A small network was shown many inputs. Here are its activations along a few directions, one row for each input.
In each table, some parts of the input vary, and every possible input appears once, in random order.
Descriptions start from the smaller parts, as in this example, which fits no table here: one of 5 places around a ring, together with either a single point or (one of 2 separate values, together with one of 4 places along a line) or one of 9 places along a line.
Shared parts are said once, and a part with two or three values counts as separate values.

A family of inputs:
r1: [-23 -29   5  36  53 -15 -69 -26  -3  51  33  24  42  32  87   7 -18  -5
 -15  49]
r2: [  4  22 -26 -10 -19  23  45  38   1 -14  -7 -27 -27 -40 -79   2  20  11
   7 -31]
r3: [ 24  34   3 -21 -46   6  46   9  14 -38 -24  -5 -26 -23 -76  -1   1  10
  28 -25]
r4: [-26 -29 -18  47  70   0 -65  12 -32  63  49   4  36  20  83  10  -1 -15
 -36  35]
r5: [ 11 -18  54   0 -29 -56 -47 -74  18   3   0  61  34  52  50  10 -32 -20
  -8  49]
r6: [ -34  -43  -32  -36   54  -23   66   30  -18  -45  -49   11  -69   12
   54    1  -12   13  -28 -113]
r7: [ 30 -26  44  -7 -78 -77 -18 -44  -6 -10 -26  76   2  58 -15  27 -17 -27
  -5  40]
r8: [ -8  21 -23 -10  11  43  20  28   7   1  -3 -50  -9 -37 -29 -17  25  10
  12 -25]
r9: [  7  18 -28 -21 -14  19  39  41   0 -14 -15 -31 -32 -37 -76  -5  23   3
   6 -35]
r10: [-36 -60 -61  41  64   5 -44  68 -87  75  82  -1  -6  -3   2  22  25  -8
 -64  -1]
r11: [ 23  41  21 -17 -34  18  38 -18  39 -38 -25 -14   0 -14 -27 -15  -5  13
  39  -2]
r12: [ -6 -23  31  32   9 -33 -65 -59   8  16  17  35  49  48  75   4 -32  -9
 -16  52]
r13: [-11  26 -21   2   6  47  26  25   8   1   4 -46  -3 -40 -32 -11  22  18
  12 -21]
r14: [ -5  35  13  -3   5  47  25 -12  28 -18 -10 -38  14 -29   2 -19   4  22
  28  -3]
r15: [-37 -44 -45  51  66   7 -56  53 -67  66  69  -2  10  -2  48  13  13 -22
 -51  21]
r16: [ -2  31  11 -14  10  43  19  -8  27 -18 -18 -42   8 -26   5 -25   7  15
  27  -6]
r17: [ 28  30   0 -33 -41   2  40  12  13 -38 -32  -8 -31 -20 -73  -7   3   2
  27 -28]
r18: [ 26  36  18 -28 -28  14  32 -15  38 -38 -33 -17  -6 -11 -24 -21  -2   6
  38  -6]
r19: [ 33 -22  55  -9 -61 -67 -30 -61  13  -5 -13  68  13  59  25  25 -24 -17
   0  51]
What is each input in this table made of?
> either a single point or one of 8 places along a line or (one of 2 separate values, together with one of 5 places around a ring)
Which other rows does r9 become when the choice among 2 separate values takes its other values? List them by row number.
> r2

A family of inputs:
r20: [  8  11   9 -32 -30  -7  55  -8  24 -44 -47   3 -29  -3 -27   0  -3  16
  18 -41]
r21: [-30 -20 -32  42  45  25 -33  35 -43  49  57 -17  17 -14  15   6  16  -1
 -32  15]
r22: [ 29  71  27 -34 -42  48  58 -18  61 -56 -48 -47  -2 -39 -45 -31   5  21
  65 -11]
r23: [-39 -21 -28  35  63  29 -24  24 -31  37  45 -22  16 -11  50  -1   7   5
 -30  -1]
r24: [  20  -43   70   35  -35  -87 -107  -96    2   40   26   96   68   94
   89   29  -43  -35  -20  115]
r25: [-12 -26 -20  -7  21 -20  13  24 -22  -7 -14  11 -28  11  21   6  -2  -9
 -22 -36]
r26: [-34  -5 -29  29  72  44 -36  22 -10  49  40 -43  28 -20  49 -12  16   5
 -15  12]
r27: [ 20  49  17 -35 -37  20  53 -20  51 -58 -48 -24 -13 -25 -52 -22  -5  19
  43 -31]
r28: [ -3 -26 -24  -1   3 -24   3  34 -34   6  -1  16 -28   7 -13  14   6 -16
 -24 -21]
r29: [ 29  50  13 -28 -55  17  44  -9  39 -44 -33 -21 -12 -30 -84 -15   3  11
  39 -16]
r30: [   9  -43   75   29  -16  -84  -98 -106   13   27   13   94   67   96
  123   21  -52  -29  -17   99]
r31: [ 17  12   4 -25 -48 -10  46   3  12 -31 -32   7 -28  -8 -61   8   5   8
  14 -26]
r32: [-15 -26 -36  24  40  -2 -21  40 -41  35  38   5  -8  -1   7  13   5  -6
 -28  -4]
r33: [ 11 -12  -5 -25 -27 -19  24  15 -16 -16 -13  13 -33   1 -42   7   7  -5
  -7 -25]
r34: [-25  -5 -33  35  54  41 -45  32 -22  61  52 -39  29 -23  14  -4  24  -1
 -17  27]
r35: [  2 -13   0 -31  -9 -16  33   4  -4 -28 -27   9 -33   6  -8  -1  -1   2
  -4 -41]
r36: [ 38  72  22 -28 -59  45  49  -6  49 -42 -33 -43  -1 -44 -78 -23  14  14
  61   4]
r37: [-24 -26 -31  17  58   1 -12  30 -29  23  25   1  -8   3  41   5  -3   1
 -25 -19]
What is each input in this table made of?
> one of 2 separate values, together with either a single point or one of 8 places along a line
Changing only the choice among 2 separate values turns r20 into r31. The same change can be made to r23. Which row results?
> r21
Which other rows does r30 become when the choice among 2 separate values takes its other values? List them by row number.
> r24
Which other rows does r25 become when the choice among 2 separate values takes its other values? List them by row number.
> r28

A family of inputs:
r38: [  1 -41  27  46 -11 -79 -76 -57  -1  30  -1  78  43  79  59  32 -39 -16
 -19  66]
r39: [ 19 -51  51   9  -2 -61 -65 -59 -19  28  24  79  26  81  88  21 -33 -10
  -7  68]
r40: [  7 -32  41  29 -19 -70 -77 -58 -14  23  45  81  41  53  53  23 -41 -39
 -37  67]
r41: [ -7 -49  47   1  -9 -64 -62 -66   5  22  -9  55  36  69 108  14 -17 -36
 -35  50]
r42: [-29  22 -32  53  65  90 -54  37  -6  92  80 -78  60 -52  23 -10  46   8
  -3  62]
r43: [  43  103   69  -58 -102   55   72  -77  108  -90  -74  -51   16  -49
 -110  -46   -1   43   99   -1]
r44: [ 64  90  24 -47 -80  22  97 -10  81 -93 -69 -30 -30 -32 -77 -19  -6  19
  74 -35]
r45: [  9 -22 -55 -53  -4 -13  55  61 -22 -24 -27 -18 -76 -15 -84   1  26   4
 -21 -94]
r46: [-52 -15 -67  16 104  33   5  65 -28  38  37 -26 -23 -42  18   1   8  14
 -27 -55]
r47: [-34   0 -55  48  92  67 -39  60 -46  38  53 -69  20 -33  33 -30  17  -2
 -18  -1]
r48: [-41 -38 -50  11  22  18  59  64 -59  -6  16 -14 -48 -22 -20  19  24  23
 -45 -75]
r49: [ 21  32   0 -56 -54   3  85  40   2 -59 -74  -5 -67 -36 -90  -7  17  -8
  39 -53]
What is each input in this table made of?
> either one of 4 separate values or one of 8 places along a line
List by row number the other inputs of the same sort as r40.
> r38, r39, r41
